Each row has a name. After each piece below comes the name of the row it's from, unless a question asks for something else. Each question is about the rows just above it.

[ 2.37 -2.16  1.12 -4.29  3.78 -0.79 -1.34  4.72  5.88  1.38 -1.67  6.68
 -2.25  0.41  1.71 -1.73  3.58 -2.50  2.00  3.50 -0.77  2.25  0.81 -0.34
 -0.13  4.93 -5.30] = J
[-4.66  1.62  1.21  0.63  0.72 -4.11 -5.18 -5.37  3.10 -2.94  0.20  3.76
  2.44  1.00  1.71  1.75  1.25 -2.59 -1.51 -5.37 -2.04  3.19  0.81  8.57
 -0.13  1.54  1.11] = G
[ 3.78 -0.13  2.37  2.25  5.88 -1.73  3.50  1.71 -5.30 -2.25 -2.50  1.38
  1.12  4.93 -0.34  4.72 -4.29 -0.79 -1.67  3.58  2.00  6.68  0.81 -2.15
 -0.77 -1.34  0.41] = L
Which row holds these entries in another order? [ 1.38  0.81  4.72 -0.77  2.37 -0.34  5.88 -2.50  3.58 -2.25 -1.34  3.50
  1.71 -2.16  2.00 -1.67 -0.13 -1.73 -4.29 -5.30  3.78 -0.79  6.68  0.41
  2.25  1.12  4.93] : J
[-5.30 -4.29 -2.50 -2.25 -2.16 -1.73 -1.67 -1.34 -0.79 -0.77 -0.34 -0.13
  0.41  0.81  1.12  1.38  1.71  2.00  2.25  2.37  3.50  3.58  3.78  4.72
  4.93  5.88  6.68] is which row reordered? : J
[ 0.41 -1.34 -0.77 -2.15  0.81  6.68  2.00  3.58 -1.67 -0.79 -4.29  4.72
 -0.34  4.93  1.12  1.38 -2.50 -2.25 -5.30  1.71  3.50 -1.73  5.88  2.25
  2.37 -0.13  3.78] is which row reordered? : L
Put [ 3.10  8.57  1.54  0.81 -5.37  0.72 -4.11  1.71 -5.37 -2.04  3.19 -2.94
 -2.59 -4.66  1.11  3.76 -5.18  0.63  1.00  1.21  1.75  1.62  0.20  2.44
 -1.51 -0.13  1.25] back in order: which row is it? : G
Which row holds these entries in another order? [-5.30 -4.29 -2.50 -2.25 -2.15 -1.73 -1.67 -1.34 -0.79 -0.77 -0.34 -0.13
  0.41  0.81  1.12  1.38  1.71  2.00  2.25  2.37  3.50  3.58  3.78  4.72
  4.93  5.88  6.68] : L
[-0.13  1.54  1.11 -4.66  1.62  1.21  0.63  0.72 -4.11 -5.18 -5.37  3.10
 -2.94  0.20  3.76  2.44  1.00  1.71  1.75  1.25 -2.59 -1.51 -5.37 -2.04
  3.19  0.81  8.57] is which row reordered? : G

